A small network was shown many inputs. Here are its activations along a few directions, one row for each input.
In each table, some parts of the input vary, and every possible input appears once, in random order.
Descriptions start from the smaller parts, as in this example, which fits no table here: one of 6 places along a line, together with either a single point or one of 9 places around a ring or (one of 3 separate values, together with one of 8 places around a ring).
Shared parts are said once, and a part with two or three values counts as separate values.
In the rows, zero is written as 128.

Other details of the inputs vary at random and push rows far along two fixed directions, the same in every table; ignore that.

Table:
r1: [122 119 168 121 193  14 229 204 173 119 167  99]
r2: [157 208 182  68  96 135 182 142  97 100 205  98]
r3: [132 110  95 166 127 169  63 102 132 147  90 131]
r4: [114  86 118 144 147 118  97 128 118 163  85 163]
r5: [112  96  85 162 135 120 115 122 130 143  83 152]
r6: [150 187 119 106  98 183 113 122 122 118 139 117]
r7: [110 116  97 138 143  95 142 139 148 126 103 152]
r8: [119 113 110 147 172  49 192 171 174 120 130 118]
r9: [149 150 153  96  98 186  87 102 108 120 152 108]
r10: [118 116 143 121 118 114 151 117 119 110 151 133]
r11: [132 104 120 137 121 186  44  98 125 148  90 135]
r12: [152 193 168  83  73 148 186 108  99  76 217  79]
r13: [138 156 116 136 129 114 156 144 136 120 140 114]
r14: [146 194 170  73  79 148 194 120  84  85 202 100]
r15: [120  81 158 151 188  44 175 169 159 134 148  98]
r16: [127 122 120 158 160 115 119 156 151 151 103 130]
r17: [105 119  94 135 110 148  84 105 110 144  82 182]
r18: [105  96 123 127 159  87 125 145 141 148  96 168]
r19: [127 104 107 169 153 147  85 136 139 166  79 133]
r20: [117 107 119 154 157 125  85 148 139 166  79 153]
r21: [121  84  87 163 139 131  94 108 153 134  92 130]
r22: [102  57 131 142 163  64 152 133 152 130 118 143]
r23: [104  98 143 134 168  40 191 166 142 129 132 147]
r24: [127  96 156 157 198  39 200 193 164 141 140  90]
r25: [154 169 121 123  85 183 111  98 112 109 154  98]
r26: [138 115 126 142 135 153  97 116 146 133 120 105]
r27: [122  92 157 148 193  37 195 188 154 143 142 101]
r28: [160 186 125 120  94 192 118 116 107 122 148  97]
r29: [144 157 138  96  68 225  44  73  75 133 129 146]
r30: [123 114 131 148 185  65 172 181 178 136 125 113]
r31: [115 107 121 144 149 128  79 139 126 165  81 165]
r32: [ 94  93 118 139 151  79 143 139 130 137 100 174]
r33: [165 215 182  70 108 143 180 158 123  95 203  76]
r34: [124  86 124 162 151 139  71 124 137 157  89 132]
r35: [128  89 123 161 178  62 176 154 181 119 141  86]
r36: [ 93  97 104 125 131 120 104 117 124 139  79 193]
r37: [130 142  92 150 117 180  66 116 123 153  85 150]
r38: [131 173 125  76  65 217  65  82  79 126 114 177]
r39: [115 144 125 105 118 108 162 131 128 112 137 142]
r40: [172 212 148 100  89 151 195 135 111  88 205  61]
r41: [121 141  97 135 112 141 111 118 119 128 105 154]
r42: [159 176 184  69  92 145 168 116 106  87 211  79]
r43: [130 123 121 126 119 117 154 115 141 100 151 104]
r44: [110  99 111 132 115 158  79 103  98 154  82 181]
r45: [116 105 118 125 111 135 119  99 129 117 127 133]
r46: [109 107  93 141 107 157  85  98 105 147  81 171]
r47: [170 193 174 108 109 157 163 134 126  97 205  51]
r48: [139 152 150  97  82 177 109  91  88 111 158 133]
r49: [124 116  90 146  97 178  67  83 114 131  95 150]
r50: [107  88 120 125 117 136 106  98 123 123 112 156]
Each input here is: one of 5 places along a line, together with one of 10 places around a ring.
- The inputs of r48 and r38 match in every part but the place on the line of 5. If r15 is changed in the same way as r48 into r38, which row does it become? => r1
- The inputs of r24 and r34 match in every part but the place on the line of 5. If r4 is changed in the same way as r24 into r34, which row does it become? => r29
- A walk changes only the place on the ring of 10. It starts at r16 and steps to r37. List the rest of the walk in order. => r13, r41, r17, r32, r23, r2, r31, r20
- Change only the place on the line of 5 in r8. List by row number the other rows that result. => r13, r21, r25, r40

Table:
r51: [129  91 141 141 169  88 171 140 162 117 153  89]
r52: [112  76 129 129 161  28 205 154 166 111 137 113]
r53: [119 122 113 125 117 111 163 121 143 109 131 134]
r54: [134 122  89 166 122 165  67 113 140 138  96 132]
r55: [ 93  76 132 136 170  64 126 144 142 139 104 174]
r56: [155 161 162 112  96 153 132 110  75 126 179 111]
r57: [132 105 113 135 141 118 131 124 144 121 128  93]
r58: [122 124 178 135 125  91 177 133 114 106 182  89]
r59: [139 103 136 143 150 132 126 135 151 130 135 101]
r60: [112 108  84 143 113 154 102  93 141 130 101 141]
r61: [108 113 128 119 134 149  88 135 120 154  92 173]
r62: [160 179 128 121  99 180 139 124 131 106 164  84]
r63: [114 114 134 138 150 130  69 138 130 169  85 164]
r64: [139 186 131  89  80 149 146 104 104  88 166 136]
r65: [115 103 153 142 120 138 135 114 106 126 130 122]
r66: [110  96 123 119 119 132  82  97 117 130 103 181]
r67: [132  95 117 157 133 164  51 108 137 145 101 132]
r68: [114 125 135 147 188  48 198 194 167 147 122 124]
r69: [111  93 121 113 123 141 100 101 118 132  99 180]
r70: [136 101 101 148 130 159  77 119 138 143  92 117]
r71: [136 105 123 150 140 160  51 118 132 151  91 140]
r72: [116  93  94 130 112 146  90  92 135 133  98 131]
r73: [165 188 133 125 109 161 124 133 127 110 153  96]
r74: [134 182 151 122 145  84 180 177 141 125 159 106]
r75: [125 119  83 159 120 161  72  96 136 130  99 133]
r76: [136 180 144 128  77 160 146 107  89  95 168 100]
r77: [127 101 113 144 120 171  51  88 128 137 111 132]
r78: [130 124  90 163 111 150  88 105  94 158  96 163]
r79: [111 113 144 104 142 109 143 136 123 126 127 158]
r80: [110 116 106 106 117 144  89 118 107 140  85 176]
r81: [142 113 105 140 132 163  70 126 130 150  79 128]
r82: [138 199 139  90  94 165 151 144 108 114 154 130]
r83: [129 118  92 157 119 152 112 111  96 161  97 159]
r84: [104  96 136 131 182  33 191 193 158 138 120 128]
r85: [119  94 120 152 182  76 132 171 161 163  85 126]
r86: [121 100 134 124 132 119 144 110 147 119 147 112]
r87: [132 180 130  87  98 154 153 126 104 105 148 145]
r88: [129 116 127 135 145 164  70 127 130 166  84 149]
r89: [147 165 118 120 105 170 140 108 129 102 159  90]
r90: [146 127 162 123 138 100 193 142 104 131 177 103]
r91: [114 115  90 139 103 137  92  95 130 123  99 164]
r92: [148 145 112 142 131 156 120 139 142 134 115 117]
r93: [143 167 141  67  84 151 151 107  96  92 161 125]
r94: [135 198 136  87  88 149 142 122 100  97 163 138]
r95: [133 139 133 146 173  80 184 179 164 138 129 109]
r96: [106  76 146 159 165  37 209 163 139 120 135  94]
r97: [137 164 128 116 105 113 175 116 141  88 187  85]
r98: [121 107 130 127 114 135 102  95 137 119 142 121]
r99: [136 134 156 131 153 112 119 149 139 143 134 118]
r100: [107 108 109 164 116 146 122 111 110 134  97 141]
r101: [140 148 159  83  93 149 153 103 117  94 173 114]
r102: [116 131 154 115 141 104 127 152 129 134 138 143]
r103: [139 116 125 132 130 104 158 136  98 144 135 116]
r104: [125 137 156 115 152 119 136 157 133 151 126 131]
r105: [167 164 160 104 117 175 127 129 122 118 160  91]
r106: [122 138 119 109 116 120 165 121 126 105 134 149]
r107: [150 196 156  80 105 157 135 147 105 130 149 105]
r108: [100 109 110 156 168  66 140 170 152 145  97 163]
r109: [140 152 158  89  84 148 128  96 113  95 176 119]
r110: [119 115 109 171 177  82 121 162 161 155  89 140]
- The inputs of r72 and r86 match in every part but one. If r96 is changed in the same way as r72 into r86, which row does it become? => r65
- Describe the family of inputs behind these rows. => one of 5 places along a line, together with either one of 2 separate values or one of 10 places around a ring
- Change only the choice among 2 separate values in r100. List by row number the other rows that result. => r83
- A walk changes only the place on the line of 5. It starts at r109 and steps to r101. List the rest of the walk in order. => r52, r53, r91
- Change only the choice among 2 separate values in r76. List by row number the other rows that result. => r78
- A walk changes only the place on the ring of 10. It starts at r68 and steps to r82. List the rest of the walk in order. => r87, r106, r53, r60, r89, r62, r92, r95
